Each row below holds a small network's activations on one input, seen along a few directions.
Each table varies a few parts of the input and shows all the possible inputs, shuffled.
Descriptions start from the smaller parts, as in this example, which fits no table here: line(4) and (point or line(9) or (values(2) and ring(5))).
Shared parts are said once, and a part with two or three values counts as separate values.

Other details of the inputs shift rows strongly along two fixed directions, in all tables alike. That doesn't count.

Table:
R1: [ 10  22   0  36  35 -15  36 -15  13   0 -22]
R2: [ 57   4  18  -2   9 -33   1 -12  20 -41 -16]
R3: [-12  11  31 -16 -30  29   9 -25 -26  -7  47]
R4: [-40 -29  -9   1   9 -16 -18  17  12   7   6]
R5: [-29 -12 -22  -1 -10 -13 -25   4  -8  42 -29]
R6: [-33   7  -5   6 -14   3 -11   5   9  40 -18]
R7: [ 35   2 -12  14  24   3  41  25  31  -5 -28]
R8: [  5   4  15 -21 -28   6 -31 -18 -41 -22  41]
R9: [ 33   5 -11  -5  41 -14  12  17  31 -21 -28]
R10: [-22 -29 -19 -13  -4  18   3  34  19  12 -11]
R11: [-39 -37 -33  10  -9  10 -10  39  15   7 -19]
R12: [ 54  28   7   2  16  -9  31 -15  -8   5   0]
R13: [ 56  37  -4   5   4  16  21  -7  25  -4 -12]
R14: [ 10  25   7   2  49 -18  28 -17  14  10 -22]
R15: [-12  10  28  -1 -36  30  13 -23 -27 -12  46]
R16: [-40 -25 -35  23  -8 -13 -19  12 -14  30 -16]
R17: [-39 -24 -33  16  -9  -6  -9  12 -13  43 -14]
R18: [  7 -11  15 -39 -28  32 -11  12  -6 -33  37]
R19: [-15  13  31 -17 -16  15 -15 -30 -27 -30  44]
R20: [-41 -36 -34   2   3   1 -25  35  16  -1 -21]
R21: [ 22 -10  48 -15 -34  19 -11  -6  -8  -6  19]
R22: [ 52  28   3  17  22 -23   9 -17 -10 -24  -5]
R23: [ 34  19  -7  -2  41 -25  15  -7   2  17 -26]
R24: [-52  -9 -10  15  10  -6 -16  -7  -3   5  -8]
R25: [ -3   8  30 -17 -37   9 -19 -13 -15 -11  56]
Each input here is: values(2) or line(5) or (values(3) and ring(6)).
Question: Change only the ring(6) part in R16. List by row number the other rows that result.
Answer: R8, R12, R17, R22, R23
Question: Change only the values(3) part in R14. List by row number the other rows that result.
Answer: R18, R23

Table:
R26: [32 19 11 -4  3 10 28 -2 -3 -5 12]
R27: [-19   0 -15  17  20  -5  18  15  26  28 -34]
R28: [-28  -7 -18   1   0 -10 -23   0 -10   7  -3]
R29: [ 20  19  17  14   7  -2  13 -19  -1 -26  14]
R30: [ 35   7   2   9   3 -13   2   2   0 -11 -10]
R31: [ 26   7  -9  13  20  -8  20   4   1 -12  -8]
R32: [34 23  9 -8 -2 12 15 -4 -1 -2  5]
R33: [-15  -6 -18  16  36 -39  -4  -2  16  39 -49]
R34: [-30  -4 -10  -7  -3   4 -14  -1  -5  28  -4]
R35: [-35 -20   4  -1 -43  28 -22   3 -19 -17  32]
R36: [-19 -22 -21   1 -10  10  -1  18  -3  10  -2]
R37: [ 26  12   4  15   4   6  27   0  15 -13  -6]
R38: [-45 -10  19  -8 -37  22 -20 -14 -25  -6  36]
R39: [-24   2 -10  18  28 -10  14   1  22  31 -31]
R40: [ 27   6   1 -15  23  -3   4   7  22 -20  -8]
R41: [ 18  19  18   0  14  -6  17 -20 -14 -10  15]
R42: [ 33  17  15   5   1 -19  -1 -17  -8 -19   7]
R43: [ 18  18   8   4  23  -5  22 -10   1   8   0]
R44: [ 45   7   9   0 -15   2   8  -1   1 -13   2]
R45: [-34 -15 -14   5   1  -9 -14   1 -14   4   8]
R46: [ 28   3  14 -17  13   2  15   4  11 -32  11]
R47: [-23   1 -28  11  41 -29   1   1  13  35 -47]
R48: [-23 -18   6 -17 -46  19 -27   6 -15  17  18]
R49: [-25 -20 -12 -16 -44  26 -25  10 -18   1  21]
R50: [ 42  20  18 -10 -25  20  -2 -12 -23 -41  37]
R51: [-15 -27   0 -16   0  -5 -24  21  14  -1 -12]
R52: [-28 -20   3 -10  -3   8 -11  14  18 -12   3]
R53: [-22 -11  -1  -2  -7  -6 -18  -4  -1  32  -8]
Question: What do these inputs look like to the network?
Answer: line(4) and (point or ring(6))
Question: Change only the ring(6) part in R35. List by row number the other rows that result.
Answer: R27, R29, R37, R38, R39
Question: Change only the line(4) part in R46. List by row number the other rows that result.
Answer: R40, R51, R52
